These are the activations of a small neural network, seen along a few directions. Each row is one input.
In each table, some parts of the input vary, and every possible input appears once, in random order.
A made-up example of a description, with smaller parts first: ring(5) and (point or (values(2) and line(4)) or ring(11)).
Shared parts are said once, and a part with two or three values counts as separate values.
In the rows, 128 means zero.

Other details of the inputs shift rows strongly along two fixed directions, in all tables alike. That doesn't count.

A family of inputs:
R1: [136 207  91 120  94 139 100 104  69 143 153 166]
R2: [130  96 127 142 133 101 126 130 131 122 121 112]
R3: [146 128 121 143 142 124 144 137 143 134 100 119]
R4: [134 101 125 152 133 114 138 126 143 123 124 123]
R5: [142 125 121 125 141 105 149 138 137 129 104 112]
R6: [ 32 141 211  62 124 183 106 181 171  97 173 138]
R7: [133 179 101 122  79 141  85  73  60 135 170 157]
R8: [ 38 136 210  60 120 193 107 167 167 105 174 118]
R9: [138 125 115 130 145 114 149 130 142 129 101 121]
R10: [125  95 115 152 129 115 133 126 140 122 121 117]
R11: [133 181  95 128  73 144  87  75  62 133 175 154]
R12: [145 101 141 142 133 107 132 122 136 126 127 114]
R13: [139 127 110 135 143 117 152 133 146 127 107 117]
R14: [145 125 128 132 145 109 146 143 133 144 104 113]
R15: [149 126 131 133 139 113 142 143 134 138  97 115]
R16: [144 121 115 122 143 111 144 135 140 131 104 120]
R17: [ 62 162 187  61 126 190 113 180 162 118 142 142]
R18: [148 127 122 144 150 128 146 142 134 132 101 121]
R19: [145 126 126 138 144 121 142 135 140 138  95 123]
R20: [129  95 117 150 135 121 139 131 131 122 121 119]
R21: [139  96 127 146 136 132 144 117 131 131 128 106]
R22: [ 40 132 205  56 121 200 104 165 171 108 174 125]
R23: [143 126 119 142 155 125 151 142 133 140 109 120]
R24: [124 178  89 127  78 128  80  85  58 126 162 171]
R25: [140  97 130 140 138 106 128 128 138 125 122 125]
R26: [147  96 135 138 135 113 130 121 140 128 126 121]
R27: [130 175  89 120  78 124  72  91  57 126 166 169]
R28: [134 100 130 146 138 110 135 122 139 125 119 127]
R29: [139 127 123 135 149 119 145 135 138 145 103 123]
R30: [147 120 123 129 148 114 142 140 137 147 104 120]
R31: [142 181 100 130  81 142  97  86  58 128 172 169]
R32: [137 101 126 150 140 120 145 130 134 123 124 125]
R33: [142 100 130 150 130 120 139 117 145 126 128 118]
R34: [142  99 135 145 134 117 136 115 141 129 123 122]
R35: [140 126 112 135 150 123 154 138 137 125 109 119]
Description of these inputs: line(5) and (values(3) or line(4)).
The inputs of R4 and R25 match in every part but the line(5) part. If R1 is changed in the same way as R4 into R25, which row does it become? -> R30
Which other rows does R29 become when the values(3) part takes its other values? List them by row number. -> R9, R19
Which other rows agree with R15 in the line(5) part? List them by row number. -> R2, R5, R6, R8, R12, R14
Which other rows does R4 become when the line(4) part takes its other values? List them by row number. -> R10, R11, R33

A family of inputs:
R36: [149 136 144 114 149 145 140 146 136 158  99 108]
R37: [ 64 237  96  98  62 232  92  92  66 107 216 191]
R38: [140  97 151 125 128 120 127 130 147 128 137 126]
R39: [125  97 152 139 137 120 129 137 136 130 125 140]
R40: [122  98 125 116 127 113 131 131 148 119 132 115]
R41: [135 104 157 130 127 132 134 118 140 137 131 105]
R42: [120 107 133 119 130 119 136 121 141 113 126  99]
R43: [130 100 146 136 139 121 118 134 147 127 129 132]
R44: [147 142 142 119 158 135 153 153 137 142 107 125]
R45: [138 106 160 129 131 126 132 120 140 123 130 109]
R46: [108  98 127 130 136 115 132 138 137 121 119 129]
R47: [ 92 232 125  97  58 173  48 103  42 118 201 212]
R48: [133 108 155 133 132 134 130 119 140 149 134  97]
R49: [130 142 118 110 155 128 155 154 138 133 101 115]
R50: [112 106 122 143 132 124 134 151 135 113 122 117]
R51: [114 101 127 121 137 113 128 127 145 116 122 121]
R52: [124 145 118 120 138 118 145 151 158 125  87 130]
R53: [113 102 122 128 137 115 122 135 148 119 124 122]
R54: [124 146 119 119 152 114 154 158 147 129 102 128]
R55: [115 109 129 122 131 127 134 121 142 138 129  87]
R56: [132 100 152 130 138 119 124 126 144 125 128 131]
R57: [120 103 129 118 129 115 130 123 147 115 128 105]
R58: [111 108 122 139 136 119 134 147 140 116 123 123]
R59: [219 147  33 220 108 121 146  39  53 150 136 153]
R60: [109 106 123 138 137 119 129 141 141 114 117 127]
R61: [132 137 119 104 147 138 143 148 137 148  93  98]
R62: [140 145 140 128 140 123 142 150 158 133  93 139]
R63: [139 146 140 128 155 120 152 157 146 137 109 137]
R64: [197 150  43 166  87  75 112  46  42 148 131 125]
R65: [127 107 146 147 138 124 131 146 139 124 129 133]
R66: [ 15 187 213  56  94 227  81 188 136  95 201 171]
R67: [219 148  66 174  89  71  99  47  44 146 137 146]
What do these inputs look like to the network? -> values(2) and (point or line(4) or line(11))

A family of inputs:
R68: [150 115 123 136 148  95 148 152 142 135 113 114]
R69: [154  81 157 156 137 100 128 119 144 121 128 130]
R70: [138 104 120 157 142 131 164 118 147 137 114 115]
R71: [127  75 122 131 129  84 128 112 144 109 124 102]
R72: [147 236  62 139  66 117  76  75   9 136 157 187]
R73: [144 111 127 129 156  99 146 138 139 146 102 118]
R74: [ 37 183 213  24 114 203  92 188 173 114 155 145]
R75: [152 115 134 124 147 104 140 135 139 143  89 107]
R76: [156 212  52 129  67 134  85  75  19 131 163 201]
R77: [ 22 172 194  52 130 237 110 165 167 104 187 147]
R78: [153 102 130 148 141 135 161 122 133 130 122  90]
R79: [132  65 132 158 129 115 119 121 134 137 129 102]
R80: [140 111 113 151 151 114 142 149 141 121  98 120]
R81: [141 109 113 157 136 125 153 122 161 128 110 115]
What do these inputs look like to the network? -> values(3) or line(11)
Which other rows belong to the same alternative as R74? List them by row number. -> R68, R70, R72, R73, R75, R76, R77, R78, R80, R81

A family of inputs:
R82: [107 123 125 120 138 137 138 142 143 114 132 130]
R83: [107 125 128 123 136 137 138 139 146 122 128 130]
R84: [124  96 143 132 126 131 122 130 134 117 140 127]
R85: [141 183  92 122  95 111  93 107  65 130 137 166]
R86: [130 132 152 106 135 125 131 143 149 134 118 123]
R87: [228  69  71 207 160  56 172  88 118 160  70  89]
R88: [112 127 134 126 127 142 142 142 147 120 123 132]
R89: [119 124 142 112 130 146 132 134 145 123 127 110]
R90: [116 130 137 128 137 145 132 141 150 121 129 127]
R91: [127 129 146 110 144 123 130 147 143 130 117 129]
R92: [111 125 136 115 130 118 121 151 138 126 119 119]
R93: [118 107 148 131 125 120 127 123 136 116 144 117]
R94: [121 123 143 125 137 145 138 145 140 135 133 119]
R95: [114 126 145 128 137 146 135 139 141 128 124 124]
R96: [139 184  96 135  97 139 102  97  72 131 151 163]
R97: [118  97 139 130 124 121 115 117 141 127 135 123]
R98: [144 176  98 124  98 135 106  90  69 139 149 148]
What do these inputs look like to the network? -> values(3) or line(4) or line(10)
Start at R86 and move only the line(4) part, one step at a time. The first step leads to R91. Which rows follow, in order? -> R85, R92
